Each row below holds a small network's activations on one input, seen along a few directions.
In each table, some parts of the input vary, and every possible input appears once, in random order.
Descriptions start from the smaller parts, as in this example, which fits no table here: one of 8 places around a ring, together with either a single point or (one of 2 separate values, together with one of 4 places along a line) or one of 11 places along a line.
Shared parts are said once, and a part with two or three values counts as separate values.

Other details of the inputs shift rows strongly along two fixed directions, in all tables alike. That doesn't count.
These rows show it; all are for the same input, with only those details redrawn:
[ 10   7  -4   4  -6   9 -15   1   4  10 -16]
[ 10   7  -5   4  -6  10 -15   1   5  11 -17]
[ 11   7  -5   4  -5  11 -16   1   5  12 -16]
[ -4   6  28  -4 -18 -36  16   1 -12 -30 -23]
[  9   7  -6   4  -5  10 -15   0   6  12 -15]
[ 10   7  -5   4  -5   9 -15   1   4  11 -16]
[-15 -11  -9  13  -6 -22  -4 -15  22   9  38]
[ -4   6  27  -4 -18 -36  16   1 -11 -30 -22]

A family of inputs:
r1: [  8  11  -6   2  -1  11 -13  -7  -4  15 -12]
r2: [ 10 -11  -5  -4  -2  24 -12   1  -2   8 -15]
r3: [ 12 -12  -6   3  -2  24 -10   1   1   5 -13]
r4: [  5  -8  -8   1   2  26 -16   4 -12  12 -13]
r5: [13 17 -1 -6 25 19  3 10 -5  2 -7]
r6: [-19 -28 -11  18  -2 -11  -2  -9  13   3  41]
r7: [ -9  11  21 -17   2 -21  30  10 -19 -39  -9]
r8: [ -8   6  28 -11 -17 -35  15   0 -14 -28 -23]
r9: [  3 -10  -7   2  -2  22 -15   7  -6   8 -13]
r10: [ -3  -9  28  -8 -11 -22  24  -7 -26 -35 -17]
r11: [ -2  12  28 -10   9 -27  30  17  -8 -38 -12]
r12: [10 14 -1 -8 11 25  3 14 -4  9 -5]
r13: [ 17   0  -8 -10  -3  17 -12  -6  -4  17 -16]
r14: [-13  -5  -5   6  13  -6  17  -5  11   5  51]
r15: [14 12  0 -2  9 22  5 18  2  3 -9]
r16: [ 19   1  -9  -5  -2  16  -9 -10  -6  16 -13]
r17: [-28 -13 -11  13  -1 -18  -5 -15  11  13  38]
r18: [  9   7  -5   4  -5   9 -14   0   6  11 -15]
r19: [-24 -10 -10  18   0 -19  -1 -17   7  10  38]
r20: [11 12  0 -8  9 25  3 18  1  7 -8]
r21: [  5  -3  25 -11 -19 -34  21  -4 -12 -29 -21]
r22: [-11 -21  -8   0  -7 -22   1 -20  18   9  39]
r23: [-27 -15 -10  14  -4 -20  -4 -11  16  10  36]
r24: [ -5  12  20 -12   3 -21  32   7 -22 -40  -8]
r25: [  7  10 -11  -8  13  25  -2  15   2   1  -5]
r26: [  2   4  -7  11  -3  13 -15   6   2  11 -18]
r27: [  7  -7 -10   7   4  25 -13   0 -13  11 -10]
r28: [ 11  10 -11  -3  12  23   0  15   3  -2  -8]
r29: [-17 -28  -7   4  -1  -8   1 -19   8   4  41]
r30: [  5   9  -5  -2  -3  12 -17  -3  -2  16 -14]
r31: [-17  -2  -5  -2  23 -12  11  -3  16   1  46]
r32: [-15  -4  -5  -1  20 -13  10   1  20   0  43]
- Changing only one part turns r20 into r15. The same change can be made to r25. Which row results? => r28
- Describe the family of inputs behind these rows. => one of 4 places along a line, together with either one of 3 separate values or one of 5 places around a ring
- List by row number the other rows that have the place on the line of 4 in common with r29. => r4, r7, r12, r13, r17, r30, r31

A family of inputs:
r33: [-13  -3   2   5   0  -3  -9  -4   2  10   1]
r34: [-4  5  5 -5 13  2  2  1  7  7 12]
r35: [-12  -3  17  -3  -6 -23   5  -9  -2  -5   2]
r36: [ -3  -3 -20   4  -5  14 -22   5   9  19  -6]
r37: [-14  -2  10  -6   7 -22  11   8   1 -18   3]
r38: [-13 -11  -5   4  -1 -14 -11  -5   9   6   7]
r39: [  4  -8  -6 -14   6  11  11  -7  -7  -2  15]
r40: [ -7   9 -15   3  10  28 -12  12   8  20   7]
r41: [-1  3 -3  4 10 -1 -3  3  9 -8  7]
r42: [-22  -1  10   2 -13 -18   4  -1  -4  -9   1]
r43: [ 12  19  10   2 -12  15  -7  14 -24  -1 -46]
r44: [ -8   5 -10  13   3  -4   8   3   8  -1  17]
r45: [ -8  -2   2  -5 -10  -6  -2 -11  10  12  14]
r46: [ -4 -12   9 -11  11 -12  21  -8 -15 -19  12]
r47: [  5   8  13 -23  -3 -12  14  11  -3 -16 -15]
r48: [-7 10 -3  9  4  3  4  9 -2  3 13]
r49: [  0 -11 -21   6  -2  29 -19  -6  -8  16   2]
r50: [-14 -12 -10   0   7   9   6  -1  -8  -8  22]
r51: [  1   0   8   1 -17 -24  16 -12   2 -10   2]
r52: [  9  -2 -18  -7  -5  13 -17  -3  14  25  -3]
r53: [ 17  24  14  -3  10  19   1  21 -22  -5 -42]
r54: [ 15   1   7  -8  -1  23  -8   3 -33  -8 -49]
r55: [ -7  -5   7   6  -8 -25   0  -6   1 -16  -1]
r56: [  3  -5  -6   0 -12  -9  -6 -14  17   4  14]
r57: [  2  -4  -3  12  -3 -11  -2 -15   9   7  10]
r58: [ 19  15   9   4  -5  12  -5   7 -17  -5 -52]
r59: [ 12   3  -8   8   2  14 -17  -6   2  27   0]
r60: [ -6 -18   9  -6  -5 -17   9 -18 -16 -14   5]
r61: [ -5  -2  -6  10 -12  -3 -13  -3   7  -3   2]
r62: [  2 -33   6  13 -14  10  -3   4   5   2   6]
r63: [ -1   1  12  -2 -16 -24  13  -8  -6  -3   7]
r64: [ 2  0 -3  1 10 -8  0 -4 15 -4 18]
r65: [  1   6  10   2   6 -20  20  -3   3 -17   7]
r66: [  3   7   6  -3  -2 -16  23  -3   5 -12  11]
r67: [ 16   7 -17  -4   6  20  -9   2  19  14   7]
r68: [  5  -4  -1   4  -4  -8 -12 -11  10   1   2]
r69: [  3   6  15 -16   6 -14  10  10  -4 -17 -16]
r70: [ 4  6  1  3 12 -1  4  2  0  8 14]
r71: [  1  14  20 -19  -2  -6  17   8  -7 -12 -11]
r72: [  4   8 -19   7   7  22 -14  10  13   7   3]
r73: [ -6 -11  -5  -2  -2 -15  -8  -8  11   9   9]
r74: [ 20  22   8   0   7  17   5  17 -15 -12 -47]
r75: [-4 -1  2 12 -2 -6 -7 -4 -3  9  4]
r76: [ 12 -11 -19  -7  -3  28 -13 -14  -4  21   2]
r77: [ -2  -5  12 -10  10   0  16   4 -26 -25 -14]
r78: [  3   3 -20  17  -5  17 -17  -3   7  17  -3]
r79: [ 12 -26  -9   8   6  39  -5  17  13  12   7]
r80: [  0   8  11  -6  -2 -18  21   1  -3  -8  16]
r81: [-16  -2  -8  -1   4  -6   0  11  10  -3  15]
r82: [-12   5   3   1  13   4   1   5   4   4   9]
- Describe the family of inputs behind these rows. => one of 2 separate values, together with either a single point or (one of 4 places along a line, together with either a single point or one of 5 places around a ring)
- Changing only the choice among 2 separate values turns r64 into r68. The same change can be made to r69. Which row results? => r73
- Changing only the choice among 2 separate values turns r56 into r67. The same change can be made to r63. Which row results? => r80
- Start at r40 and move only the place on the ring of 5, one step at a time. The first step leads to r81. Which rows follow, in order? => r72, r44, r48
- Which other rows does r45 become when the choice among 2 separate values takes its other values? List them by row number. => r71
- Which other rows does r43 become when the place on the ring of 5 takes its other values? List them by row number. => r36, r42, r61, r78
